Each row below holds a small network's activations on one input, seen along a few directions.
Each table varies a few parts of the input and shows all the possible inputs, shuffled.
A made-up example of a description, with smaller parts first: one of 2 separate values, together with either a single point or one of 11 places around a ring or (one of 6 places along a line, together with one of 8 places around a ring).
Shared parts are said once, and a part with two or three values counts as separate values.
(in the rows, 128 means zero)

Other details of the inputs vary at random and push rows far along two fixed directions, the same in every table; ignore that.

Table:
row 1: [190  86 112  77 114 150 173 109 119  53 128 127 154 117 143 151]
row 2: [122 139 136 167 112 110 109  89 142 143 174 134 128 136 145 121]
row 3: [172  93  92 120 134 116 143  87 107  91 117 109 165 152 213 141]
row 4: [187 120  99  96 143 169 183 120 172 129  98  92 146 160 194 136]
row 5: [122 145 144 124  81 158 135 118 128  94 178 149 111  98  84 137]
row 6: [166  60 116  93 181 154 191 120  92  87 105  93 128 139 180 120]
row 7: [123 133 120 104 114 141 109 111 122 119 170 144 135 108  81 165]
row 8: [ 99 152 142 177  86 123 132  90 145 116 190 166 120 135 140 106]
row 9: [109 185 133 151  82 109 111  65 155  97 173 187 119 130 116 173]
row 10: [ 85 124 154 157 149  98  87 186  85 159 117  95 106 125  85 116]
row 11: [ 93 105 144 145 187  85  72 172 100 191 118  74 110 138  80 123]
row 12: [ 88 109 152 169 145  82  71 193  69 191 121  84 125 136 127  81]
row 13: [ 99 149 141 157 109 131 144 100 148  93 168 157 104 130 103 134]
row 14: [109 202 137 150  77 181 167 112 197 136 174 179 120 139 121 125]
row 15: [174 134  88  89 137 163 172 125 149 127  92 107 166 155 190 154]
row 16: [125 160 118 125  94 135 116 133 170 135  92 182 139  96 109 110]
row 17: [123 160 139 129 123 135 129 183 140 184 111 129 155 136 121 125]
row 18: [121 150 159 143 117 139 135 116 110 124 168 175 136  96 102 153]
row 19: [171  49 103  66 157 152 178 128 108  72 109  78 130 141 150 116]
row 20: [121 162 150 151  88  95 120 103 141  96 150 175 125 128 118 148]
row 21: [117 126 108 117 152 124  89 153 162 190  75 118 116 114 105  91]
row 22: [ 91 108 163 139 176 118  94 199  55 189 121  92 111 109  91 108]
row 23: [128 144 137 120 100 152 124  87 157 116 197 149 113 106  74 151]
row 24: [117 162 149 158  92 117 129 105 137  94 162 175 132 113  98 159]
row 25: [ 95 145 144 137 146 129 106 228 110 225  91  81 126 140 108  96]
row 26: [118 108 148 128 184 127 108 141  98 177 142 101 117 118 105 131]
row 27: [109 173 154 162  78 113 124 102 141  92 158 163  98 127 121 134]
row 28: [161  70 110 102 158 106 169 116 117  69  83  86 117 172 191 112]
row 29: [120 159 148 175  74 108 118  98 132 117 177 179 149 121 140 130]
row 30: [ 78 115 119 121 163 115  82 200 136 205  63 113 109 120  86  58]
row 31: [179  85 101  87 169 152 169  94  91  87 111 112 152 127 182 168]
row 32: [174 111  88  93 116 160 165 127 154  85  46 123 130 115 182  95]
row 33: [103 117  97 103 170 109  64 185 122 205  47 109 138 116 103 101]
row 34: [173  77  90  95 169 119 150 109  99  77  82  85 151 150 177 164]
row 35: [117 165 145 155 102 106 115  74 167 114 170 157 100 136 115 147]
Description of these inputs: one of 5 places around a ring, together with either one of 2 separate values or one of 5 places along a line.
The inputs of row 4 and row 25 match in every part but the place on the ring of 5. If row 21 is changed in the same way as row 4 into row 25, which row does it become? -> row 32
Change only the place on the line of 5 in row 11. List by row number the other rows that result. -> row 2, row 23, row 26, row 35
Change only the place on the line of 5 in row 1. List by row number the other rows that result. -> row 18, row 20, row 24, row 29

Table:
row 36: [147 101 119 100 158 122 124 140  94 107 116 106 146 126 127 152]
row 37: [114 109 132 137 171  79  71 168  78 177 121  86 143 141 122 129]
row 38: [119  86 138 120 170  98  86 188  72 166 108  99 138 119  87 129]
row 39: [102 113 117 108 160 122  82 207 128 223  92  84 140 149  79  81]
row 40: [179  97 126 120 128 144 187 116 113  79 130 116 148 144 184 148]
row 41: [103 131 130 123 176 107  98 189 130 204  47 124 131 133 127  87]
row 42: [ 55 193 178 190 113 115  92 137 138 178 208 156  86 115  43 129]
row 43: [145 112 133 122 156 126 146 150  95 122 129  94 146 150 155 140]
row 44: [116 123 111 116 168 152  98 190 113 220  80  95 130 112 116  95]
row 45: [132 189 149 156  63 167 187  41 178  69 211 191 110 129 134 182]
row 46: [102 173 150 177  73 126 110  59 166  96 205 191 101 109 108 138]
row 47: [118  91 136 146 163  79  74 171  77 181 118  95 142 136 119 121]
row 48: [143 105 119 120 153 104 115 119 100 127 120  98 142 150 159 151]
row 49: [ 52 183 168 190  83  92  60 119 124 173 202 181 110 103  61 117]
row 50: [131  91 136 127 147 130 145 143  98 111 122  98 121 146 153 104]
row 51: [154 122  82 102 128 138 177 117 182  89  63 139 152 151 186 119]
row 52: [174  92 108 119 119 117 158  84 111  72 122 120 152 136 192 135]
row 53: [185 121  98  94 116 188 173 114 163 109  87 102 148 113 178 122]
row 54: [136  86 122 129 143 105 114 118 102 109 116 102 127 139 159 107]
row 55: [174  77 107  86 132 136 170 100 105  54 107 119 139 122 162 130]
row 56: [ 85  94 157 147 179 102  88 199  80 185 121  76 102 143  95  90]
row 57: [190 117  93  73 106 169 172 125 172 106 103 106 139 133 175 120]
row 58: [ 88 177 122 153 123 133  93 173 139 194  83 151 111 109 106 106]
row 59: [ 59 185 177 180  83 123 105 132 125 158 207 179 106 110  67 117]
row 60: [ 70 183 160 164 109 116  86 112 143 146 195 173  87  93  28 145]
row 61: [173  98 108  86 143 143 161  98 112  67 114 116 144 135 158 171]
row 62: [101 134 127 117 140  93  76 228 130 203  59  88 113 140 102  86]
row 63: [127 166 115 128  90 131 133 130 184 124  98 155 135 150 119 110]
row 64: [ 66 188 162 180  95 102  74  96 143 171 200 170 102 120  67 156]
row 65: [133 199 147 154  62 169 180  50 170  66 216 197 126 129 139 185]
row 66: [ 98 106 106 107 176 127 105 191 141 212  94 100 146 135 108  95]
row 67: [182 132 100 107 110 157 174 122 164  86  44 108 140 127 193 118]
row 68: [139  78 125 108 157 124 125 132 106  97 110 107 111 121 120 122]
row 69: [149 115 110  94 166 160 145 138 146 169  89 127 146 125 154 103]
row 70: [173  86 109  94 127 134 170 102 106  60 113 126 146 118 157 144]
row 71: [166  81 109  94 133 142 163  97 115  49 112 122 126 122 157 129]
row 72: [108 185 146 176  82 120 117  54 169 105 205 180 101 113 101 152]
row 73: [170  94 122 117 125 141 190 112 107  76 126 114 145 141 185 133]
row 74: [135 180 136 131  65 161 166  31 176  54 198 202 110 106 106 193]
What is each input in this table made of? -> either (one of 2 separate values, together with one of 6 places around a ring) or (one of 3 separate values, together with one of 9 places around a ring)
Change only the choice among 3 separate values in row 54. List by row number the other rows that result. -> row 50, row 71
Change only the choice among 2 separate values in row 67. List by row number the other rows that result. -> row 53

Table:
row 75: [203  59 107  96 133 140 183  79 106  27 134  89 155 153 197 156]
row 76: [140 207 137 144  37 199 200  35 215  55 214 233 123  98 117 167]
row 77: [ 85 195 156 169  97 138  92 116 168 183 182 166 106 120  79 134]
row 78: [141  80 105 101 185  98  93 173  98 173  58  77 145 155 147 112]
row 79: [190  80 108 120 140 141 188  58 106  21 138 127 135 129 201 157]
row 80: [131 100 124 122 148 106 111 179  96 151  68  92 139 133 143 100]
row 81: [ 85 149 142 150 123  97  79 159 133 166 121 148 118 123  87 100]
row 82: [ 83 141 133 132 131 125  86 150 139 175 129 133 106 112  67 118]
row 83: [137  83 111  86 194 127 122 181 100 162  73  58 123 140 129  99]
row 84: [ 86 149 132 149 135 110  79 141 145 192 135 129 117 127  90 123]
row 85: [122  98 123 122 161 120 134 182 102 159  88  84 130 150 142  90]
row 86: [179 116 127 118 102 147 202  23 128   5 160 153 131 139 189 177]
row 87: [ 87 191 152 155  80 139  94 131 148 158 161 187 121  88  57 141]
row 88: [131 117 118 107 142 124 114 142 134 132 101 133 131 119 109 123]
row 89: [136  82 119 107 192 116 125 186  98 186  80  63 147 157 152 109]
row 90: [119  89 115 118 161 101 113 165 119 152  76  81 120 140 137  91]
row 91: [198 103 111 106 113 132 201  56 124   8 151 124 131 152 192 182]
row 92: [ 73 199 162 177  84 131 101 124 168 161 181 174  94 113  73 109]
row 93: [ 82 211 146 172  84 120  87 122 152 175 174 187 134 101  75 143]
row 94: [199  82 109 102 107 146 197  40 115  22 163 135 139 126 198 152]
row 95: [136  91 117 103 185 110 113 194  88 180  74  66 153 145 159 115]
row 96: [ 80 192 157 153  87 146 104 144 148 162 175 182 118  91  63 137]
row 97: [121 129 133 134 125 128 127 164 115 140 109 121 130 131 141 108]
What is each input in this table made of? -> either one of 5 places around a ring or (one of 3 separate values, together with one of 6 places around a ring)
Which of the alternatives is row 85? -> one of 3 separate values, together with one of 6 places around a ring
Change only the choice among 3 separate values in row 88. List by row number the other rows that result. -> row 78, row 81

Table:
row 98: [100 162 147 160 107 121 117 143 140 152 141 141 118 134 118 114]
row 99: [143 102 113 119 145 105 126 147 120 122  73 101 135 145 160 111]
row 100: [100 134 160 160 121 112 113 125 102 130 180 134 114 125 102 133]
row 101: [141  95 119 119 158 126 142 144 120 136  97  92 127 147 161 102]
row 102: [182 169 106 129  65 164 198  37 189  41 150 181 145 138 198 167]
row 103: [143  75 126 118 159  96 122 130  82 101 111  94 130 137 144 129]
row 104: [103 144 137 127 121 128 107 132 140 136 141 147 111 110  76 130]
row 105: [101 152 143 145 113 136 122 143 135 153 149 147 123 120 103 116]
row 106: [104 153 145 140 113 144 122 146 129 151 149 145 121 110  96 123]
row 107: [109 157 134 139 115 131 106 134 138 163 147 146 134 119 104 134]
row 108: [152 101 112  98 159 136 136 150 108 139  93  99 148 130 146 134]
row 109: [105 150 137 133 114 130 106 138 132 142 133 156 123 103  88 126]
row 110: [108 151 137 128 127 136 111 131 139 154 154 139 121 118  84 146]
row 111: [104 150 133 139 108 123 101 135 139 145 134 153 123 111  97 118]
row 112: [149 100 109 112 161 121 127 134 123 145  95  93 139 146 162 121]
row 113: [146  90 123  99 161 140 149 153 113 125 104  87 124 137 133 119]
row 114: [146  83 124 118 166 104 126 129  81 118 124  87 141 146 152 145]
row 115: [167 136 100 121  89 152 173  53 174  52 130 162 127 128 177 136]
What is each input in this table made of? -> one of 3 separate values, together with either a single point or one of 5 places along a line
The inputs of row 98 and row 102 match in every part but the choice among 3 separate values. If row 100 is changed in the same way as row 98 into row 102, which row does it become? -> row 114
Which other rows agree with row 104 in the choice among 3 separate values? List them by row number. -> row 99, row 103, row 109, row 111, row 115
Change only the place on the line of 5 in row 102. List by row number the other rows that result. -> row 107, row 108, row 110, row 112

Table:
row 116: [119 177 128 136  81 147 131 100 165 107 144 183 122 106 108 141]
row 117: [204  88  88  77 144 166 202 117 131  73  73  92 154 150 212 137]
row 118: [139  83 112  97 179 112 109 180 103 158  54  73 127 132 131 104]
row 119: [105 124 133 123 153 125 106 179 118 193 116 108 132 133 105 105]
row 120: [138 126 134 137 114 117 148  90 128  78 156 134 124 143 147 146]
row 121: [176 105  96 105 130 132 162 113 142  91  79 118 153 144 190 126]
row 122: [113 163 148 152  87 128 123  85 138 108 205 165 121 120  94 165]
row 123: [118 157 145 159  82 118 127  81 141  95 190 160 119 129 118 152]
row 124: [152 122 129 127 116 134 141  89 117  90 170 133 135 124 142 158]
row 125: [117 186 136 153  77 150 143 107 168 119 153 174 123 122 130 133]
row 126: [178 108  98 104 136 136 162 107 144  92  76 110 137 142 189 128]
row 127: [137  81 108  93 184 113 109 178 103 175  69  77 146 143 140 109]
row 128: [124 182 137 140  90 163 147 101 172 126 162 168 119 114 114 144]
row 129: [119 180 135 154  76 147 143 107 172 120 156 177 130 122 128 127]
row 130: [199  80  88  87 138 152 198 110 140  74  73  97 151 158 226 112]
row 131: [113 151 150 150  99 132 137  86 134  83 184 175 109 115 101 149]
row 132: [109 158 153 157  88 134 122  84 127 100 194 178 116  99  98 147]
row 133: [136  28 126  98 235  83  91 209  24 185  65  19 144 149 141 108]
row 134: [206  81  81  74 147 152 187 106 137  71  68 101 165 146 208 142]
row 135: [112 191 132 142  84 148 125 100 167 129 160 185 129 110 104 155]
row 136: [ 68 176 148 162 120 101  66 169 132 200 129 147 118 119  75 116]
row 137: [175  93  94  87 134 143 164 111 140  86  83 120 143 133 174 120]
row 138: [111 191 143 160  78 149 135 103 176 130 161 174 112 117 116 130]
row 139: [138  21 123  95 223  76  83 216  29 171  63  16 135 145 134  97]
row 140: [148 124 130 141 108 122 137  88 120  86 162 134 131 130 155 144]
row 141: [ 70 167 158 153 122 124  80 177 134 199 139 138 102 106  56 106]
row 142: [199  73  85  77 144 166 197 108 141  64  72  91 139 143 205 114]
row 143: [144 145 121 119 101 158 160 118 150  98 121 146 127 121 141 129]
row 144: [ 48 124 174 160 183  75  43 205  67 227 150 102 108 128  38 119]
row 145: [199  62 101  82 158 134 191  92 105  45 108  82 147 159 200 155]
row 146: [172 102  91 104 138 138 160 102 148  93  82 111 139 145 190 120]
row 147: [ 34 134 180 179 172  60  31 207  71 231 149 108 101 131  40 105]
row 148: [138  87 117 101 179 123 124 195  99 175  73  71 148 144 139 106]
row 149: [ 85 163 144 143 136 117  76 161 135 200 132 135 117 113  70 128]
row 150: [118 175 126 147  82 136 129  91 175 121 153 184 128 121 127 129]
row 151: [102 158 153 158  94 132 131  86 130  98 192 181 110 102  96 148]
row 152: [120 172 135 141  78 156 145 110 168 112 156 179 126 109 109 128]
row 153: [ 80 157 137 143 138 119  75 156 139 201 137 136 119 116  71 120]
row 154: [160  55  91  80 190 119 129 166 104 136  41  60 137 143 162  98]
row 155: [141 122 132 131 128 136 156  88 115  90 161 142 130 124 142 157]
row 156: [121 171 127 137  81 144 131 100 169 109 148 185 130 106 106 136]
row 157: [119 149 144 146  83 127 129  85 137  87 190 162 115 116 100 153]
row 158: [ 71  85 158 133 192  66  54 216  57 201 115  66 111 136  60 103]
row 159: [ 75  92 159 153 190  66  47 207  48 219 113  70 122 133  88  99]
row 160: [200  73  87  74 139 161 200 113 136  65  73  99 147 145 207 113]
row 161: [ 69 167 150 153 132 129  81 169 138 213 152 136 112 117  62 110]
row 162: [111 158 148 165  96 125 137  80 132  98 185 173 117 118 125 148]
row 163: [115 177 131 154  84 153 141  95 179 123 159 170 117 123 128 122]
What is each input in this table made of? -> one of 3 separate values, together with either one of 6 places around a ring or (one of 2 separate values, together with one of 5 places around a ring)
The inputs of row 133 and row 159 match in every part but the choice among 3 separate values. If row 145 is changed in the same way as row 133 into row 159, which row does it become? -> row 120
The inputs of row 131 and row 147 match in every part but the choice among 3 separate values. If row 141 is changed in the same way as row 131 into row 147, which row does it become? -> row 138
Change only the choice among 2 separate values in row 119. List by row number the other rows that result. -> row 127
Change only the choice among 3 separate values in row 142. List by row number the other rows that result. -> row 161, row 163
